These are the activations of a small neural network, seen along a few directions. Each row is one input.
Each table varies a few parts of the input and shows all the possible inputs, shuffled.
A made-up example of a description, with smaller parts first: one of 8 places around a ring, together with either a single point or one of 9 places around a ring or (one of 3 separate values, together with one of 4 places along a line).
Shared parts are said once, and a part with two or three values counts as separate values.
(in the rows, 128 means zero)

Other details of the inputs vary at random and push rows far along three fixed directions, the same in every table; ignore that.

Rows:
x1: [108 112 140 138 110 116 125 123 144 138 158 129 164 139]
x2: [ 84 144 170 103 153 128  69 124 113 131 116 145 150 168]
x3: [100 139 146 126  96 166  88 102 115 110  69 135 134 146]
x4: [135  76 113 133 107 116  39 171 139 127 122 117 119 171]
x5: [142 120 147 106 151  93 152 107 147 145 223 120 181 129]
x6: [116 149 148 120 115 127 129 124 124 122 163 161 143 143]
x7: [135 204 138  98 132 188 211  97 144 109 134 179 124 119]
x8: [153  76 114 133 105 145  53 166 109 119  97 121  72 150]
x9: [165  79  98 163  96  95 131 132 112 142 144  74 112  77]
x10: [124 178 150 123 127 186 141 133 112 109  61 151  75 115]
x11: [141  64 140 142 150  52  93 166 119 160 138  48  97 141]
x12: [ 99 138 135 127  79 162  82 122  93 109  53 152 115 138]
x13: [195  67  72 144 120 127 141 150 115 120 121 109  45  84]
x14: [107 161 129 126  86 179 147 138 113 108  56 168  90 111]
x15: [103  92 113 113 126 105  61 138 167 121 134 144 168 195]
x16: [150 158 107 125 168 109 209 111 155 134 223 122 165 105]
x17: [ 77 176 137 128 152 142 140 105 152 128 115 163 183 161]
x18: [134 135 148 133 112 132 127 135 118 130 140 136 107 122]
x19: [160 154  71 130 143 134 226  95 143 126 168 113 156  78]
x20: [116 101 113 164 141  78  87 116 127 144 149  88 177 136]
x21: [126 190 147  82 162 168 186  94 140 126 136 174 150 132]
x22: [128 101 107 157 142  90 146 138 147 141 176  82 156 102]
x23: [ 87 137 162 146 155  97  62 130 128 136 144 129 163 175]
x24: [105 105 179 111 157  91  96 141 126 142 127 121 173 205]
x25: [165  94 107 169  98 122 157 162 124 128 108  71  67  52]
x26: [120 186 142 114 153 162 134 134  99 126  49 161  78 112]
x27: [ 94 133 175 103 113 130  63 134  98 127 109 165 130 162]
x28: [161  96 103 173 117 120 156 163 122 133 100  66  71  53]
x29: [147 175 135  87 137 153 203 101 131 135 159 176 135 112]
x30: [131 118 112 133 140 105 155  85 153 137 197 104 209 131]
x31: [160 112  70 119 126 148 160 133 138 106  80 145  59 102]
Each input here is: either one of 2 separate values or one of 5 places around a ring or (one of 4 places along a line, together with one of 6 places along a line).
- Which other rows belong to the same alternative as x31? List them by row number. => x4, x8, x13, x15
- Which other rows does x1 become when the place on the line of 4 takes its other values? List them by row number. => x9, x18, x29
- Which other rows does x25 become when the place on the line of 4 takes its other values? List them by row number. => x3, x5, x7

Rows:
x32: [125 185 159 101 101 200 176 111  99 117  60 168  94  77]
x33: [ 71 154 162 134 147 130  70 122 124 137  85 152 171 197]
x34: [169  36  84 201  90  99  74 161 104 116 118  67  67  74]
x35: [168 100  62 155 116 119 200 120 182 129 249 101 187 103]
x36: [120 111 124 131 182  91 139 112 165 146 194  88 171 137]
x37: [ 73  69 155 118 118  97  32 153 141 126 116 156 144 205]
x38: [193 111 108 175 136  78 179 165 108 163 176  80  81  44]
x39: [156 161 106 121 115 182 215 116 115 123  40 123  83  52]
x40: [155 154  98  91 116 193 134 113  99 107  52 171  71 124]
x41: [111 213 129  90 151 171 241  50 162 111 135 183 193 159]
x42: [151  69  83 141 112  98 101 150 110 126 108 111  71  92]
x43: [121 162 149  57 139 181 117  94 145 115 129 194 168 222]
x44: [ 91 118 116 129  93 102  64 118 165 123 163 137 186 165]
x45: [152 101 135 115  99 159  99 190 114 113  41 132  27 135]
x46: [133 108 108 143 147  66 160 125 136 151 202  75 193 125]
x47: [147 178 103 126 167 150 193 134 139 116  97 134 110  94]
x48: [100  82 190 152 114  65  50 123 113 146 187  87 166 160]
x49: [ 69 170 194 104 156 151  75 102 133 129 135 167 151 185]
x50: [151 160 118 122 135 109 220 119 125 142 210 122 155  89]
x51: [103 119 178 152 126 121  20 182  82 122  65 112  71 122]
- Describe the family of inputs behind these rows. => either one of 3 separate values or one of 5 places around a ring or (one of 2 separate values, together with one of 6 places along a line)
- Which other rows does x38 become when the choice among 2 separate values takes its other values? List them by row number. => x33
- Which other rows belong to the same alternative as x34? List them by row number. => x35, x44

Rows:
x52: [126 119 138 121  95 149  87 127  92 118  53 131 102 126]
x53: [103 205 166 101 149 184 163 100 119 125 101 167 133 138]
x54: [167 124  84 133 140 138 106 149 109 121 107 127  53  92]
x55: [111 115 134 159 139  97 107 115 146 136 181  92 182 135]
x56: [196  92  76 136 130 107 190 153 134 136 145  87  94  90]
x57: [105 138 153 130 142 130 112 147 104 132  74 135  89 130]
x58: [109 142 125 110 131 139 168  85 188 126 222 179 221 158]
x59: [124  94 160 124 123  89  99 130 137 139 203 114 154 145]
x60: [ 87 130 139 145  93 134  66 132 109 121  94 139 136 143]
x61: [114 183 139  92 135 189 158  84 126 116  77 159 150 145]
x62: [152 168  92  98 159 155 235  96 147 119 108 160 128 111]
x63: [134  68 125 122 119  95 108 113 139 132 189 106 161 156]
x64: [ 90 109 140 149 112 115  49 153 139 125 119 124 142 181]
x65: [190 118 106 140 138 104 191 168 133 144 161  97  82  77]
x66: [128 110 105 157 132 105 125 159 131 125 104  94 103  89]
x67: [112 132 167 129 112 119  84 137  94 133 110 135 119 133]
- Describe the family of inputs behind these rows. => either a single point or (one of 3 separate values, together with one of 5 places around a ring)
- Which other rows does x59 become when the place on the ring of 5 takes its other values? List them by row number. => x53, x57, x65, x67
